These are the activations of a small neural network, seen along a few directions. Each row is one input.
In each table, some parts of the input vary, and every possible input appears once, in random order.
A made-up example of a description, with smaller parts first: one of 5 places around a ring, together with either a single point or one of 9 places around a ring or (one of 2 separate values, together with one of 6 places along a line).
Shared parts are said once, and a part with two or three values counts as separate values.

Other details of the inputs vary at random and push rows far along two fixed directions, the same in every table; ignore that.

Rows:
x1: [  2  -1  -5  -4  10  -4  -6  -1  -2   4   9 -22]
x2: [-10  -3 -12 -17 -30  -1  20 -30  20  18 -14  -8]
x3: [  5  -7  -9   6   6  -9 -24   7   5 -10  -4 -17]
x4: [  2  -1  17  15   2   5  11  21  -1 -12  -6  18]
x5: [  0  -1  -2  -4   9  -6  -8  -1  -1   6   9 -23]
x6: [ 4 11 17  2  8 13 26 10 -4 -2  6 11]
x7: [  2   0   2   3  12  -7 -31  -4  -1  -4   4 -11]
x8: [ 4  4 11  5  4  6 10 23 -5 -3  3 26]
x9: [ 6  2 13  6  5  4  8 21 -8 -4 -6 26]
x10: [ 7  7 14  7  6 21 22 10 -7  3  2 13]
x11: [ -6 -11  -6  -7  10   3  -9  -1  -1   2   8 -16]
x12: [-3  1 16 -1  7 19 23 10 -2 -4  4 17]
x13: [ -2  -9 -11  -6  16   5  -8  -6   3  -6   9 -11]
x14: [ -1 -10  -6   4   8   0 -10  -1  -7  10   7 -19]
x15: [  4  -5  -5   2   8   2 -12   0  -4  11   6 -21]
x16: [ 8  9 12  4  3  8  8 24 -2 -2  1 23]
x17: [  2  -3 -10  -8  15   7 -10  -5   7  -5   8 -13]
x18: [ -8  -3 -25  -8 -39 -15  12 -23  18  15 -12   7]
x19: [ -5  12  22   7  -1   4   8  14 -14 -17   0  19]
x20: [ -2  -2 -19 -10 -36 -15  11 -25  19  11 -27   1]
x21: [ -2  -6  -3  -8   8   3 -12   1   3   5   6 -20]
x22: [ 5 12 15  3 12 12 26  7  1 -4  7 14]
x23: [ -3   8  -4   0   8 -10 -28   1  -9 -10   1 -12]
x24: [ 8  8 12  9 10 21 23  7 -2  0  3 16]
x25: [  8  -4   4   0   8  -6 -29  -8  -2  -6   6 -11]
x26: [ 4  3 11 10 11 18 24  6 -5 -1  5 18]
x27: [-11  -2  -9 -11 -41 -13  10 -37   8   2 -17   1]
x28: [  1  -5 -18   4   2  -9 -23  12  -2  -4  11  -8]
x29: [  3 -11 -13   1   9 -11 -24   6  -4  -6  -4 -10]
x30: [ -4  -6  -4  -2   9  -9  -6  -2  -4   5  11 -21]
x31: [  0  -2 -20 -12 -35 -15   9 -26  18  15 -26   5]
x32: [ -2   6  -3  -2   3 -10 -27   0  -8 -16   2 -15]
x33: [ -7  -6  -5  -8 -35 -14   9 -41  14  11 -15   4]
x34: [ 0  6 16  3  8 10 28  9 -7 -3  7 13]
x35: [  5   0 -16   2   1  -6 -25  13   1  -4  10 -11]
x36: [ -3  -6  -6  -3  10  -6  -5  -3  -5   3  11 -19]
x37: [ -8   3  -6   1   9 -12 -27   0 -12 -10   3 -10]
x38: [  2 -12 -10   5   8 -12 -23   5  -1  -7  -3 -13]
x39: [ -2  13   2  -3 -45   3  43  -7  18  14 -18  36]
x40: [ 5  2 13  4  6  6  8 22 -7 -3 -2 27]
x41: [  4   1   0  -2   2  -5 -27  -3  -9 -15   4 -15]
x42: [  8  -4 -13  -5  10  -8 -28   8  -1  -1   1  -8]
x43: [ 1  6 14  5 12 10 28  6 -2 -5  9 16]
x44: [-16  -9 -11 -14 -30  -5  21 -30  18  19 -12  -6]
x45: [ 6  6 17  8  3 19 21 13 -8  7  2 10]
x46: [ 8  4 17 10  2  6  8 21  0 -8 -8 16]
x47: [-15   8 -10  -9 -34 -16   6 -32  18  13 -22   3]
x48: [ -2  -5   1   5  13 -10 -29  -4  -5  -4   5  -8]
x49: [-10   1  -4   2  11 -12 -29  -1  -5  -5   2  -7]
x50: [  2  -9 -12   3  12   4  -8  -5  -7   3   8 -15]
x51: [  1   1  16   9   4  17  23  11 -10   7   3  13]
x52: [ 1  7 17 -3  6 22 22 11  1 -3  2 14]
Each input here is: one of 2 separate values, together with either one of 6 places around a ring or one of 8 places along a line or (one of 3 separate values, together with one of 4 places along a line).
The inputs of x36 and x1 match in every part but the choice among 2 separate values. If x37 is changed in the same way as x36 into x1, which row does it become?
> x23
The inputs of x4 and x3 match in every part but the choice among 2 separate values. If x18 is changed in the same way as x4 into x3, which row does it become?
> x39
Which other rows does x52 become when the choice among 3 separate values takes its other values? List them by row number.
> x6, x10
Which other rows does x30 become when the place on the line of 4 takes its other values? List them by row number.
> x34, x36, x43

Rows:
x53: [  0 -21  -6   3  25   0 -17  -1  -6   0   9 -26]
x54: [  5 -10  -9   0  22   5 -21  -1  -8   8  16 -24]
x55: [  3  11  16   5   2   8   7   8  -5 -11  -4  19]
x56: [ -7  -1  -7  -7 -41  -9  25 -20  21  19 -22  12]
x57: [ 6  5  7  3  2  6 13 18 -3 -7 -1 21]
x58: [ 4  4 12  2  2  8  9 17  5 -6 -1 21]
x59: [ 7  6 20 10 -4  8  5 13 -4 -4 -4 14]
x60: [ -7   8  21   8  -1   1   7  12 -10  -4  -1  17]
x61: [ -6  -2  -7  -1  14 -12 -30  -1  -6 -14   8 -12]
x62: [ 0  5  7 11 -3  4 12 20 -8  0  2 19]
x63: [ 2  9 19  9 -1  6  6 12 -9 -4 -5 15]
x64: [  0  -3  -6  -3  13 -11 -31  -3  -6 -13   8 -12]
x65: [-2 11 13 -5  6 18 22 13 -2 -4 10  5]
x66: [  6  -4 -10  -3  17  -4 -31   5   2  -8   0 -13]
x67: [  5  -1 -13  -2  24  -2 -16  -3  -3  -2  17 -24]
x68: [ 1 -7 14  6 16 17 22  5 -3 -6  3 11]
x69: [ 0  7  4  7  0  6 13 18 -4 -7  3 23]
x70: [ -5 -12 -36 -17 -17  -8  -4 -46  16  18  -4 -25]
x71: [ -7   4  -6  -7 -32  -4  38 -31  16  25 -12   0]
x72: [  8   8  17   6   0  10   6   9   0 -11  -3  18]
x73: [ -2  -3  -7  -7  14   0 -17   6  -5   2  16 -33]
x74: [ -5  -9 -29 -12 -26 -21 -15 -32  19  18 -21 -22]
x75: [  6  -9 -14   2  11 -11 -26  12  -8  -1   5 -16]
x76: [-11   3   0  -7 -42 -13  23 -30  11  14 -20  12]
Describe the family of inputs behind these rows.
> one of 2 separate values, together with either one of 4 places along a line or one of 8 places along a line
The inputs of x73 and x65 match in every part but the choice among 2 separate values. If x76 is changed in the same way as x73 into x65, which row does it become?
> x64
Which other rows does x62 become when the place on the line of 8 takes its other values? List them by row number.
> x56, x59, x60, x63, x74, x75, x76
A walk changes only the place on the line of 4. It starts at x68 and steps to x70. List the rest of the walk in order.
> x67, x65
Which other rows does x55 become when the place on the line of 8 takes its other values? List them by row number.
> x57, x58, x61, x64, x66, x69, x72

Rows:
x77: [ -8  10  41   8 -10   3  19  15 -11  -4  -4  32]
x78: [ 12  -9  13  10  50  18 -31  29 -16   6  20 -42]
x79: [  9  -3  24  16   1  16  18  11  -1   1 -10  42]
x80: [-13  11 -19 -21 -53 -15  16 -34  26  22 -24   7]
x81: [  7   3  20   8  37  -3 -47  15 -25 -30  19 -16]
x82: [-16   5 -22 -12 -34 -17  45 -52  12  31  -4  -7]
x83: [ 16  -5   6  14  44  16 -29  25 -26   3  36 -36]
x84: [ -6  15 -23 -16 -49 -11  21 -45  30   5 -26   7]
x85: [19  2  5  8  1 16 24 27  7  6 -7 41]
x86: [  0  16  25   3 -13   6  22  30   0   2   0  31]
x87: [  1 -28 -35 -25  12  -9 -22 -37  17   8   5 -60]
x88: [ 11  -8 -11  13  38  -1 -39  48 -10 -17  22 -13]
x89: [-11 -24 -38  -1  -8 -31 -44 -27   7  -1  -4 -39]
x90: [-7  2 19 -2 19 27 48  2  7 -4 12 19]
x91: [  8  22  26   1 -11  14  21  16   0 -13   1  30]
x92: [ -9  18  40   5  -5   8  15   8 -10  -4  -8  33]
x93: [-12 -18 -36  -8  -9 -36 -43 -26  -2  -2  -7 -43]
x94: [ -9   8  15  -2   5  33  42   4 -11   0  15  22]
x95: [  2  -9 -37 -12 -48 -14  27 -26  26  25 -32  11]
x96: [ 13 -17   2  17  43   1 -45  29 -23 -17  11  -8]
x97: [  1  12  13   6 -10   7  30  36  -4  -3  -5  29]
x98: [ -7  -4 -28  -9  -1 -29 -47 -47   7 -12  -9 -40]
Describe the family of inputs behind these rows.
> either one of 6 places around a ring or (one of 2 separate values, together with one of 8 places along a line)
Which other rows does x89 become when the choice among 2 separate values takes its other values? List them by row number.
> x88
List by row number the other inputs of the same sort as x82.
> x78, x83, x87, x90, x94

Rows:
x99: [ -5  -3 -16  -8 -25   0  35 -21  15   9 -11   9]
x100: [ -4   4  21   6   9  13  18   9 -10   1   9  15]
x101: [  1   8  19   0  11  18  21  10   1 -11   6  11]
x102: [ -2  -3  -5   1 -33 -14  18 -21  19   9 -28  21]
x103: [ -2   7  23   8  -2   6   2  16 -10 -13  -9  25]
x104: [ 7 12 14  8 -7 -1  4 26 -3 -8  2 27]
x105: [ -5   4  -7  -3 -46  -9  14 -14  15   8 -23  18]
x106: [  0   1 -11  -8 -26   4  29 -23  16  18 -13  10]
x107: [ -3  -7 -25 -11  -6  -9 -16 -35  10   9   1 -27]
x108: [ -3  22  17   4  -1  -1   4  19  -8 -11  -3  25]
x109: [ -6   0 -25 -14 -23 -29 -27 -24   7  -1  -6 -16]
x110: [ 4  3 13  0 10 18 19 19  1  1  4 16]
x111: [  2   6  24   9   7   1   5  10  -6 -13 -10  27]
x112: [ -9  -9 -19 -11 -10 -16 -14 -28   9  11  -2 -39]
x113: [ -7 -15 -31  -6 -12 -19 -10 -22   4  16  -2 -34]
x114: [ -1  -7  -6   1  30   1 -25   4 -10  -9  21 -18]
x115: [ 8  6 18 10  5 14 19 18 -9  6  2  8]
x116: [-1  7 21 -1 11 18 17 10 -1 -4  7 13]
x117: [ 3  3 20  5  5 12 21 22 -5  4  2  6]
x118: [  2 -12 -10   2  26  -1 -24  13 -12   2  17 -18]
x119: [ -9 -10 -20 -15  -7 -13 -17 -29  11  13   0 -31]
x120: [ 5  4 11  0 11 18 22 19  2 -6  3 14]
x121: [ -2  -4  -4   0 -39 -11  17 -19  18   7 -27  20]
x122: [ -1   0  -7  -6 -28   2  27 -22  12  24 -14   8]
x123: [ -6   4   2  -6 -27   2  26 -30  10  19 -10   6]
x124: [  1   0  -1   0  13  -7 -43  14 -14 -18   6 -11]
x125: [ 3  3 16 13 -4  7  2 23 -4 -7 -9 26]
x126: [ -1   6  15   5  11  15  23   8  -6 -12   9  14]
x127: [  4   7 -12   6  15 -14 -38  23  -6 -10   8  -8]
x128: [  5 -10  -7  -3  27   2 -27  16  -6   2  15 -22]
x129: [ 2  0  9  5 10 15 20 17 -5  0  7 19]
x130: [ 13  -5 -15   1  28   5 -23   9  -5  -8  14 -20]
x131: [  5  -2   3   6  25   0 -26   5 -14  -3  16 -29]
x132: [  5  -7   2   4  20 -10 -40   8 -11 -19   3  -9]
x133: [-11 -11 -23  -6 -10 -19 -11 -30   2  11   1 -36]
x134: [  8  -1  -6   1  30   5 -24   1  -7 -14  17 -22]
The inputs of x109 and x104 match in every part but one. If x124 is changed in the same way as x109 into x104, which row does it become?
> x105
Describe the family of inputs behind these rows.
> one of 2 separate values, together with either one of 6 places along a line or (one of 3 separate values, together with one of 4 places along a line)
Which other rows does x99 become when the choice among 3 separate values takes its other values? List them by row number.
> x120, x130
